A small network was shown many inputs. Here are its activations along a few directions, one row for each input.
Each table varies a few parts of the input and shows all the possible inputs, shuffled.
Descriptions start from the smaller parts, as in this example, which fits no table here: one of 2 separate values, together with either a single point or one of 9 places around a ring or (one of 5 places around a ring, together with one of 6 places along a line).
Shared parts are said once, and a part with two or three values counts as separate values.
In the rows, 128 means zero.

Other details of the inputs shift rows strongly along two fixed directions, in all tables alike. That doesn't count.

Table:
r1: [109 150 146 119 150 176 145 107 138 112 183 166 102 151]
r2: [159 121 131 179 102  72 122 171 169 146 118 135 128 108]
r3: [122 150 104 105 125 223 138 101 102 104 180 138  88 152]
r4: [172 107 113 165  90  46  79 101 131 142  39 110 182 122]
r5: [ 98 114 126  60 162 230 176 138  91 104 181  86 114 147]
r6: [152 111 148 195 137  10  77 167 209 153 148 191 122 104]
r7: [126 174 127 110 119 226 175 116 140  98 159 112  93 134]
r8: [ 87 132 138 100 131 150 158  75  69 135  56 100 166 151]
r9: [139 163 147 129 150 126  94 145 206 106 213 189  86 112]
r10: [108 115 118 109 125 146 131  54  51 131  61 105 164 163]
r11: [134 179 127  94 113 227 156 119 136  92 163 111 101 130]
r12: [ 90 135 127  87 105 185 188  72  38 129  26  59 175 155]
r13: [154  88 120 131 160 151 116 164 160 112 240 147  98 142]
r14: [175  55 114 165 133  47  99 202 152 146 156 116 144 111]
r15: [135 114 127 158 124  59 100  90 136 143  49 129 164 129]
r16: [129 128 111 114 100 176 158 102  61 125  91  84 144 146]
r17: [ 94 180 137  81 132 227 185 108 121 103 131 101 103 130]
r18: [ 95 177 142  71 144 199 143  93 125 103 131 122 119 132]
r19: [159 112 114 172 101  69 107  98 137 142  54 115 162 130]
r20: [141 130 151 175 147   4  84 188 220 152 145 180 117  77]
r21: [ 97 121 100  96 122 176 126  45  39 124  53 101 156 164]
r22: [121 165 157 135 141 136 146 199 204 123 219 169  69  96]
r23: [ 84 159 141  77 153 205 159 107  95 113 169 135 102 141]
r24: [163  89  96 174  87  35  88 158 105 159  59 110 161 103]
r25: [129 121 153 170 139  21  96 174 190 158 124 168 130  95]
r26: [149  95 106 151  98  92 112  88  73 146  58 104 171 147]
r27: [108 155 138 116 164 136 107 185 175 122 240 194  62  98]
r28: [139  49 116 136 155  65  92 121 107 143 103 114 173 145]
r29: [149 119 130 146  99  24  94 152 141 150  39 103 176  87]
r30: [158  94 119 174  86  50 126 133 101 158  37  96 183 124]
r31: [124 116 113 125  96 169 157  44  51 128  38  82 178 176]
r32: [104 155 122  95 133 181 144 159 118 117 177 135  86 111]
r33: [123  92 144 117 188 102 108 198 177 128 237 162 100 113]
r34: [129 156 133 130 126 202 153 108 151 109 177 147  92 152]
r35: [124 154 146 119 143 137 139 197 162 123 227 164  73  99]
Each input here is: one of 5 places around a ring, together with either a single point or one of 6 places along a line.
The inputs of r19 and r7 match in every part but the place on the ring of 5. If r13 is changed in the same way as r19 into r7, which row does it become?
Answer: r14
Change only the place on the line of 6 in r31. List by row number the other rows that result.
Answer: r3, r4, r19, r26, r34
Which other rows agree with r17 in the place on the ring of 5? List them by row number.
Answer: r5, r12, r22, r29, r32, r35

Table:
r36: [101 137 140 110 144 166 139 124 120 129 168 146  97 140]
r37: [129 125 125 140 155  94 104 185 183 127 183 163  98  96]
r38: [144 107 112 138 131  91  99 132 135 136 120 121 125 115]
r39: [155 136 144 134 130 111 120 185 189 122 189 140 107 102]
r40: [110 108 131 129 128 118 139 108 116 136  62 105 167 143]
r41: [103 138 124  97 149 172 152  80  87 111 121 119 133 147]
r42: [137 128 136 149 132 105 115 146 138 132 177 170 116 129]
r43: [123 117 110 123 126 138 144  67  66 125  70 100 163 153]
r44: [156 122 140 156 135 114 112 158 191 127 193 157  95 124]
r45: [ 84 135 125  95 131 198 159 104  82 123 112 117 130 153]
r46: [132 139 115 104 142 162 123 112 121 105 163 131 116 130]
r47: [124 169 117 129  81 158 143  59  90 125  28 100 150 139]
r48: [141  92 109 173 121  54 114 141 127 150  79 125 154 118]
r49: [117 129 117 107 114 199 144  89  79 123 123 109 119 159]
r50: [160 105 112 156 107  69 122 147 118 141  91 103 149 108]
r51: [147 107 108 130 109  82 120 131  98 138  64  83 163 110]
r52: [ 98 147 132  77 124 193 159 115  76 120 116  96 131 136]
r53: [166 106 120 177 135  57  90 175 183 140 180 162  96 102]
r54: [119 140 139 111 146 132 109 144 136 121 183 163 111 123]
r55: [137 143 117 117 141 177 137 113 125 101 184 142 103 138]
r56: [129 135 136 133 117 134 149 152 116 135 151 131 118 125]
r57: [121 102 117 149 136  73 119 140 128 143  89 128 146 116]
r58: [129 113 110 137 105 139 125 128 101 133 102 120 141 140]
r59: [133 120 125 126 132  84 124 152 125 136 107 109 139 100]
r60: [124 142 113 112 145 179 130 152 154 105 192 142  88 119]
r61: [151 124 147 156 124  89 139 166 166 137 149 134 128 115]
r62: [120 149 156 117 161 153 137 137 173 108 209 169 101 134]
r63: [113 144 131 104 163 165 128 138 153 114 199 147  77 120]
r64: [ 98 139 127  99 138 178 133 140 119 120 152 137 112 132]
r65: [145  96 135 165 122  69 116 119 140 152  87 121 152 135]
r66: [158 104 122 161  95  60 111 163 116 152  98 118 151 111]
r67: [148 151 145 128 130 169 151 167 176 108 211 139  91 122]
r68: [121 142 137 120 147 132 152 158 142 122 172 134 101 109]
r69: [135  99 126 160 116  75 110 129 114 158 102 134 139 132]
r70: [135 119 116 126 109 138 121  96  80 127 101 120 153 150]
r71: [112 151 154 103 142 176 170 136 142 114 162 121 113 132]
r72: [105 144 141 106 145 162 136 120 114 118 173 157 113 141]
r73: [119  98 124 128 120  80  99 115  93 156  63 111 158 128]
r74: [110 193 125  99 100 201 145  74 113 108  87 115 118 131]
r75: [113 130 139 118 122 122 146 142 102 139 118 119 135 123]
r76: [161  97 138 179 125  28  98 139 159 147 109 148 163 124]
r77: [128  97 123 150 138  58 111 123 123 152  87 123 142 119]
r78: [118 159 130 135  98  86 112  92 120 141  24 117 158 110]
r79: [105 141 119  83 149 182 141  81  86 106 121 111 134 143]
r80: [116 144 144  96 151 168 132 108 138 107 155 134 128 141]
r81: [108 135 148 110 150 169 149 109 141 122 151 130 111 146]
r82: [117 133 126  90 129 204 143  80 107 113 113  92 130 157]
r83: [108 133 128 114 129 202 169  95 112 115 113 108 136 162]
r84: [153  88 118 181 127  28  99 141 141 159 100 135 139 112]
r85: [161 129 140 152 136 110 109 153 185 116 198 167 111 126]
r86: [103 115 123 100 126 158 141  87  93 126  45  82 174 149]
r87: [132 176 139 160 105 106 130 122 162 134 112 159 111 111]
r88: [137 139 154 125 142 109 128 180 183 125 178 140 111 102]
r89: [ 92 194 140 105 115 187 162  74 115 116  87 129 116 133]
r90: [146 110 149 155 148  52  86 175 202 144 165 160 114 103]
r91: [124 143 125 118 135 170 118 175 161 115 212 163  84 119]
r92: [145 109 119 154 116  72 137 139 110 145  86 105 151 113]
r93: [127 154 133 100 124 181 140 163 132 114 197 133  93 118]
r94: [145 108 104 155 122 104 117 144 135 130 119 127 130 121]
r95: [131 108 117 126 115 128 119 116 124 129  73  98 163 137]
r96: [151 114 129 134 126  93  99 121 143 126 114 127 156 129]
r97: [135 113 118 136 113 147 136 112 123 124  90 105 152 147]
r98: [129 107 115 122 111 118 105 110  93 143  87 108 145 135]
r99: [122 108 118 150 113 109 127 134 106 146  96 129 146 136]
r100: [120 142 122  94 127 183 124 106  97 110 154 131 124 145]
What is each input in this table made of?
Answer: one of 5 places around a ring, together with either a single point or (one of 3 separate values, together with one of 4 places along a line)
The inputs of r78 and r87 match in every part but the place on the ring of 5. If r86 is changed in the same way as r78 into r87, which row does it become?
Answer: r83
The inputs of r81 and r65 match in every part but the place on the ring of 5. If r36 is changed in the same way as r81 into r65, which row does it become?
Answer: r69
Change only the choice among 3 separate values in r68. List by row number the other rows that result.
Answer: r71, r75
Change only the choice among 3 separate values in r98. List by row number the other rows that result.
Answer: r38, r82
Which other rows agree with r94 in the place on the ring of 5? List them by row number.
Answer: r44, r47, r49, r50, r53, r55, r58, r66, r67, r70, r85, r97

Table:
r101: [119 103 126 111 160 146 124 136 118 122 179 137 120 141]
r102: [130 116 132 139 132  78 108 118 136 138  92 130 150 123]
r103: [141 102 116 125 142 150 126 146 126 120 188 133 112 140]
r104: [117 157 121  96 121 219 153  86 103 102 132 112 117 152]
r105: [131 137 130 126 122 118 126 149 139 130 127 126 125 111]
r106: [119 128 135 133 137 111 126 119 137 129 120 140 135 130]
r107: [107 135 126 101 127 155 133  78  90 124  77 107 151 145]
r108: [126 130 135 142 136  92 104 140 152 136 142 157 117 114]
r109: [137 120 129 139 118  83 123 142 134 139  90 111 149 110]
r110: [142 133 127 147 117 119 126 129 136 128 134 140 124 128]
r111: [132 149 124 129 123 162 132 125 137 117 159 142 102 131]
r112: [112 147 141 119 141 151 135 119 136 123 159 150 108 133]
r113: [120  84 110 106 125 140 142 115  59 134  77  73 165 145]
r114: [119 152 130 115 128 157 143 146 134 121 154 132 104 117]
r115: [146 117 121 146 110 100 117 109 124 135  79 111 154 131]
r116: [131 130 135 138 123 107 134 152 144 136 122 126 129 115]
r117: [144 128 130 153 121 111 122 137 154 130 138 142 122 126]
r118: [132 135 136 139 122 105 132 158 143 137 136 136 121 111]
What is each input in this table made of?
Answer: one of 3 separate values, together with either a single point or one of 5 places around a ring
Change only the choice among 3 separate values in r113. List by row number the other rows that result.
Answer: r101, r103

Table:
r119: [152  87 124 160 120  61 104 146 136 147 116 131 153 122]
r120: [145 151 129 145 118 114 114 155 163 125 162 152 105 107]
r121: [117 134 113  89 123 212 154  97  77 109 132  97 124 153]
r122: [152  93 130 155 139  60 101 154 156 143 137 138 138 121]
r123: [146 127 124 166 112  75 108 143 151 141 107 138 131 112]
r124: [124 167 147 123 135 149 148 181 178 118 195 151  83 100]
r125: [132 113 116 129 127 142 131 130 115 127 136 122 123 137]
r126: [129 133 127 133 108 132 137  92 106 131  71 108 155 143]
r127: [119 103 123 117 138 121 119 110 104 131 100 113 151 140]
r128: [131 119 131 143 123  71 104 117 136 143  72 132 155 120]
r129: [118 134 139 119 159 141 119 158 152 122 220 171  83 123]
r130: [117 160 138 108 138 190 153 101 138 107 149 131 110 142]
r131: [113 108 117 105 117 141 154 116  68 133  60  69 168 135]
r132: [ 98 163 134  99 135 183 146  94 111 116 136 140 111 138]
What is each input in this table made of?
Answer: one of 2 separate values, together with either a single point or one of 6 places along a line
The inputs of r121 and r120 match in every part but the choice among 2 separate values. If r122 is changed in the same way as r121 into r120, which row does it become?
Answer: r130
Change only the choice among 2 separate values in r125. List by row number the other rows that result.
Answer: r123
